These are the activations of a small network on made-up records, seen along a few directions, one row for each record.
After each row come some of the record's fields: Z, H, G, L, B, C, Y.
A field that a record lacks is left out.
Other fields move the rows too, some of them a lot.
Random noise pushes rows far along 2 fixed directions. That doesn't count. These rows show it; they differ only by the noise:
[ -55  -60 -103  140  165   49   82   35  176  -11   84  259  253   68]
[ 113 -157   -2  -77 -101   -1  -83    3   88  -63 -383  390  238  382]
[  -4 -109  -34  122   30  -21  -51  -15   55  -99 -149  343  133  337]
[ -64 -131   34  331  -23 -152 -220 -114 -176 -279 -233  417 -182  704]

[ -92  132 -118  404  378   53  142  -54  286   24  580  -63  167 -311] | (Z z1; H h4; G g1; L l1; B b2; C c2)
[ -89  159  -90   51  210   76  274   16  282  205  510 -265  138 -559] | (Z z1; H h4; L l1; B b1; Y y4)
[  39  -33   28   35 -111  -99 -141  -70 -125 -109 -145   85 -129  259] | (Z z2; H h1; G g2; L l3; B b2; C c3; Y y4)
[-138   96   29  219  -38 -166   -1 -149  -63  -37  137  -63 -325  132] | (Z z2; H h4; L l1; B b1; Y y4)
[-181  -62   36   45 -250 -190  -14 -130 -177   32 -140   93 -317  374] | (Z z1; H h1; L l3; B b2; Y y1)
[ 168  -74  150 -279 -357  -95 -171  -72  -92  -30 -558  105  -99  344] | (Z z1; H h4; L l1; B b1; Y y1)
[ 205  -18 -103 -238   -4  134  208   60  483  248  -70  160  611 -226] | (Z z2; H h4; G g1; L l3; B b1; C c1)
[ -6  18 -41 -11  -3 -23  36 -27  70  49  74 -23  47 -49] | (Z z2; H h1; G g1; L l3; B b2; C c2; Y y1)
[ -61 -121  -93 -325   91  211  113  278 -102   81 -105   29  228 -225] | (Z z1; H h1; G g3; L l1; B b1; C c4; Y y1)
[   7  -44   72  290 -170 -228 -211 -233  -51 -175 -235  293 -213  626] | (Z z2; H h1; G g1; L l1; B b2; C c1)
[-101   -8  -70  -22   64   76   70  118 -200   58   89 -103  -54 -119] | (Z z2; H h4; G g3; L l3; B b2; C c4; Y y1)
[  18  124  156  293 -104 -229 -218 -250 -172 -181   90 -194 -507  254] | (Z z1; H h4; L l2; B b2; Y y4)
[  44   50  -49   16  235  165   94  123   59   61  271 -228  156 -397] | (Z z1; H h4; G g3; L l2; B b2; C c4)
[ 136  118  -33 -276   97  158  204   98  333  223  206 -277  326 -613] | (Z z1; H h4; L l1; B b1; Y y1)
[-358  149   66   20  -73  -80  211  -69 -250  167  420 -580 -580 -410] | (L l1; B b2; Y y2)
[ -83   42   26   53  -78 -103   11  -72  -50   -3  -16  -17 -200  122] | (Z z2; H h4; L l1; B b1; Y y1)
[ 122  -93   90  -97  -49   31 -215   98 -278 -156 -224  -28 -113  137] | (Z z1; H h1; G g3; L l2; B b2; C c4)
[ 122 -183  -95 -510  -79  251  159  232  223  250 -382  228  630 -202] | (Z z1; H h1; G g3; L l1; B b1; C c4)
[ -53 -129   53 -290 -418 -129   -9  -76  -63  126 -472  188  -83  351] | (Z z1; H h1; L l1; B b2; Y y1)
[  20  -61   45 -310 -318  -58   31  -50  -20  152 -325    4  -31  113] | (Z z2; H h1; L l3; B b2; Y y1)
[ 306 -129  134 -107 -276  -85 -327  -88  -43 -187 -579  303   67  529] | (Z z2; H h4; G g2; L l1; B b2; C c2)
[ 105  -47   -5  131  216  103 -160   70  -40 -206  -34  126  143   69] | (Z z1; H h4; G g4; L l1; B b1; C c4)
[-214   93  -86   56  143   12  234   -2  126  136  437 -199  -28 -370] | (Z z1; H h1; L l3; B b2; Y y4)
[ 213   19  150 -110  -23   25 -348  122 -431 -295 -162 -230 -298   12] | (Z z2; H h4; G g3; L l3; B b1; C c4; Y y4)
[-451   77 -131  352  186 -103  224  -17  -80   45  517  -38 -318  -51] | (Z z1; H h1; L l3; B b1; Y y1)
[-170   73  -44   87   -2  -65  181  -81   81  137  226  -95  -96  -92] | (Z z2; H h4; L l3; B b2; Y y1)
[-184  143   33  452  124 -164  -30 -160 -138 -121  409 -176 -451   77] | (Z z1; H h4; L l3; B b1; Y y4)
[ 159   46   83 -646 -393   39  204  -13  249  401 -178 -356  157 -470] | (L l3; B b2; Y y1)
[ 86 -37 -14 177  79  -8 -77 -41  91 -96 -52 226 137 224] | (Z z1; H h4; G g2; L l1; B b1; C c2)
[ -44   29   -1  219  187  -22 -164   67 -242 -256  193  -43 -222   61] | (Z z2; H h1; G g2; L l3; B b1; C c3; Y y1)
[  39   34  116  -62 -287 -166 -132 -181 -107  -33 -258  -57 -282  233] | (Z z2; H h4; L l1; B b2; Y y4)
[ 115    1   38 -208  -29   71  -97  118 -195  -63 -177 -128  -57  -70] | (Z z2; H h4; G g3; L l3; B b1; C c4; Y y4)
[ -32  -22   11 -169 -232  -90   78  -61   46  144 -111    6  -50   63] | (Z z1; H h1; L l2; B b2; Y y4)
[-156  230  -33  383  285  -51  126  -99  102    5  690 -346 -218 -363] | (Z z1; H h4; L l3; B b1; Y y4)
[ -52   45  -89 -125  261  218   91  293 -197   44  388 -350   46 -614] | (Z z2; H h1; G g3; L l3; B b2; C c4; Y y1)
[  48  -39  -16 -452 -221   49  134   82  103  213 -289  -10  167 -115] | (Z z2; H h1; L l3; B b1; Y y1)
[ 187  -13  -34  -74   50   92   89  -15  390  106   -9  117  453 -137] | (Z z1; H h4; G g1; L l1; B b2; C c1)
[ 148  -69  -83 -136   41  139   92   63  288  122 -140  215  497  -72] | (Z z2; H h4; G g2; L l1; B b2; C c3)
[ 208  -24  162 -291 -130   57 -346  142 -438 -246 -321 -223 -231  -50] | (Z z2; H h1; G g3; L l1; B b2; C c4; Y y4)
[ -48   61   43 -111 -146  -36  135  -45   69  206  120 -239 -102 -247] | (L l3; B b2)
[  94 -167 -128 -278   71  216  147  188  300  129 -236  354  653  -92] | (Z z1; H h1; G g2; L l1; B b1; C c3)
[ -32  -43  107  -38 -320 -197 -110 -182 -125  -32 -358  117 -281  462] | (Z z2; H h4; L l1; B b2; Y y1)

Which values does each new row have?
[  73   77   -2 -224  -50   39  101   23  171  122  -26 -121  115 -253] | (Z z2; H h4; L l1; B b1; Y y4)
[  -9  112   76  322  220  -41 -228  -37 -313 -295  302 -286 -399  -31] | (Z z1; H h4; G g3; L l3; B b2; C c4; Y y4)
[ -29  151   48  176  136  -41  -33  -57  -28  -93  282 -245 -226 -171] | (Z z1; H h4; L l1; B b1; Y y4)
[  19   39  -66 -199  180  190  108  192   -8   78  160 -233  166 -452] | (Z z2; H h4; G g3; L l3; B b2; C c4; Y y1)
[ 238  -52  197 -261 -386 -129 -209 -148  -53  -40 -494  -12 -127  337] | (Z z1; H h4; L l3; B b2; Y y1)
[ 264 -147  118 -180 -205   14 -282   38 -208 -153 -596  193   10  442] | (Z z1; H h4; G g3; L l3; B b1; C c4)
[ -75 -155 -161 -225  106  221  200  232  135  163 -121  275  479 -153] | (Z z1; H h1; G g3; L l1; B b1; C c4)
[   1  109  -18 -100  -63  -32  151  -41  173  170  124 -156   14 -229] | (Z z2; H h4; L l3; B b1; Y y4)
[  31 -160  128 -279 -482 -184 -136 -122 -164   -2 -616  214 -207  578] | (Z z1; H h1; L l3; B b2; Y y1)
[-251   96   28  508  184 -129 -165  -78 -511 -279  341 -213 -651  185] | (Z z2; H h4; G g3; L l3; B b2; C c4; Y y4)
[-230   13  -70   42   86   -7  149   51  -61   63  217  -60 -124  -96] | (Z z1; H h1; L l3; B b1; Y y1)
[  19  -31  -23  174  -64  -90    0 -143  171   16 -101  277  113  307] | (Z z2; H h4; G g1; L l1; B b2; C c1)
[-204    7  -84 -114   18   23  202   77   23  149  140  -63  -19 -189] | (Z z1; H h1; L l3; B b1; Y y1)
[ -12 -142   77 -215 -354 -139  -94  -34 -187  -18 -497  224 -190  501] | (Z z1; H h1; L l3; B b1; Y y1)
[ 184 -192    3 -659 -157  241  -42  354 -204   94 -464   -2  313 -225] | (Z z1; H h1; G g3; L l1; B b2; C c4; Y y1)
[-124  -41  -74  -65  190  128   80  171 -123    6  193 -107   37 -241] | (Z z1; H h1; G g3; L l3; B b2; C c4; Y y1)
[-199    1  -74  404  361   69   -6   70 -176 -167  294   54 -103   27] | (Z z1; H h4; G g3; L l1; B b1; C c4)
[ -73 -166 -106 -178   48  159   90  188    9   67 -208  279  316   15] | (Z z1; H h1; G g3; L l1; B b1; C c4)
[ 211  -71   89  -73   13   86 -269  142 -273 -216 -247    0  -42  119] | (Z z1; H h4; G g3; L l3; B b1; C c4)
[ -42  159  -38   40  251   99  150   58  145   81  433 -331   47 -523] | (Z z1; H h4; L l1; B b1; Y y1)
[  67  -19   70  190   35  -24 -207  -63 -157 -178  -80   20 -138  221] | (Z z1; H h4; G g3; L l1; B b2; C c4)
